Read these off the grid that follows.
1) The entry just right of 138?
2) The first entry in reading order?
3) The entry just right of the smallest entry?
4) The smallest entry in the last row?
5) The smallest entry in the first row?
6) The bottom-right entry?
7) The 2nd entry, reading row by row?
8) The entry directly above the largest entry?
[[127 107 132 124 120 132 149 115 119 106 109]
 [111 113 121 135 111 148 131 134 124 140 137]
 [130 123 113 141 103 101 113 151 118 118 120]
 [131 132 118 118 110 104 124 130 129 125 120]
 [130 138 123 144 148 112 107 132 158 125 136]
 [121 127 119 136 111 102 112 149 118 120 122]]
1) 123
2) 127
3) 113
4) 102
5) 106
6) 122
7) 107
8) 129

[[118 116 157 121 147 126 120 114 118 134 123 122 116 136]
 [128 120 123 116 111 144 122 109 112 136 136 122 140 124]
 [113 117 116 134 140 119 133 124 116 140 119 137 139 127]
 [139 140 133 144 135 134 123 129 111 130 119 117 138 114]
 [118 136 122 132 121 146 132 116 126 125 138 140 117 138]]
The top entry of the column that holds the smallest entry: 114
Which number is the 2nd entry in reading order?
Answer: 116
Which number is the first entry in reading order?
Answer: 118
Which number is the second entry on the main diagonal?
Answer: 120
Which number is the largest entry in the first column?
Answer: 139
Which number is the 3rd largest entry?
Answer: 146
Which number is the bottom entry of the column that holds the largest entry?
Answer: 122
Which number is the last entry, reading row by row?
Answer: 138
Which number is the largest entry?
Answer: 157
The top-right entry is 136
The fourth entry, reading row by row is 121
The entry just right of 135: 134
The smallest entry in the last column: 114
Which number is the smallest entry in the first column?
Answer: 113
The entry just right of the smallest entry: 112
Which number is the entry directly below the largest entry?
Answer: 123
Which number is the bottom-left entry?
Answer: 118
Which number is the 4th entry from the end, reading row by row?
Answer: 138
The smallest entry in the last row is 116
The entry directly below the smallest entry is 124
The entry just left of 112: 109

X =
[[115 139 154 139 118 130 147 158 129 137 135 131 117]
 [124 134 135 137 123 130 138 144 129 129 130 131 124]
 [132 128 120 133 129 130 130 131 128 123 126 130 131]
 [126 128 132 126 128 130 127 127 128 130 129 127 132]]
Find the last entry in the row that holds the smallest entry.
A: 117
Find the largest entry in the first column.
A: 132
The 3rd entry on the diagonal from the top-right corner -> 126
Find the bottom entry of the column that holds the largest entry.
A: 127
The third smallest entry -> 118
The first entry, reading row by row: 115
The entry just right of 144: 129
The 3rd largest entry is 147
The bottom-right entry -> 132
Find the entry just right of the smallest entry.
A: 139
Find the bottom-left entry.
A: 126
The entry just left of 117 is 131
Find the entry just right of 118.
A: 130
Find the entry directly below the largest entry.
A: 144
Find the largest entry in the first row.
A: 158
Find the 2nd entry on the main diagonal.
A: 134

[[122 136 130 140 141 139 121]
 [137 120 123 111 112 113 138]
 [120 137 131 149 146 140 117]
 [126 128 132 133 130 132 126]
 [136 123 125 109 114 117 134]
 [119 138 131 152 149 143 117]
 [118 141 133 151 149 143 117]
 [138 116 123 106 107 112 140]]
Counting starts at 0.
The entry just left of the smallest entry -> 123
The entry just right of the smallest entry -> 107
The entry just left of the largest entry: 131
The entry at row 0, column 2 is 130
What is the minimum?
A: 106
The entry in row 2 and column 1 -> 137
What is the entry at row 2, column 2?
A: 131
What is the entry in row 1 and column 2?
A: 123
The entry in the top-left corner -> 122
What is the entry directly below the largest entry?
A: 151
What is the entry in the bottom-left corner?
A: 138
The top entry of the column that holds the smallest entry: 140
What is the entry in the top-right corner?
A: 121
What is the entry at row 0, column 1?
A: 136
What is the entry in the bottom-right corner?
A: 140
What is the entry at row 2, column 0?
A: 120
What is the entry just right of 125?
A: 109

M =
[[121 114 119 122 105 147]
 [122 134 103 103 118 105]
 [123 127 126 129 140 127]
 [118 110 122 140 131 117]
 [126 146 100 141 145 128]
 [140 143 125 118 134 141]
 [136 117 123 113 136 137]
 [123 127 126 129 139 127]
 [ 99 132 135 127 123 141]
 [141 131 120 132 115 134]]
Counting starts at 0.
What is the minimum?
A: 99
What is the entry in row 0 and column 1?
A: 114
What is the entry in row 1 and column 0?
A: 122
The bottom entry of the column that holds the smallest entry -> 141
The entry in the top-left corner is 121
What is the entry at row 2, column 0?
A: 123
What is the entry directly above 143?
A: 146
What is the top-right entry?
A: 147
The bottom-right entry: 134
The entry at row 0, column 2 -> 119
What is the entry directly below 143?
A: 117
What is the entry at row 1, column 2?
A: 103
The entry just left of the largest entry -> 105

Read these off the row that follows.
1) What is the entry just left of 138?
2) What is the entry just left of 133?
3) What is the smallest entry?
[111 138 133 104 125 146]
1) 111
2) 138
3) 104
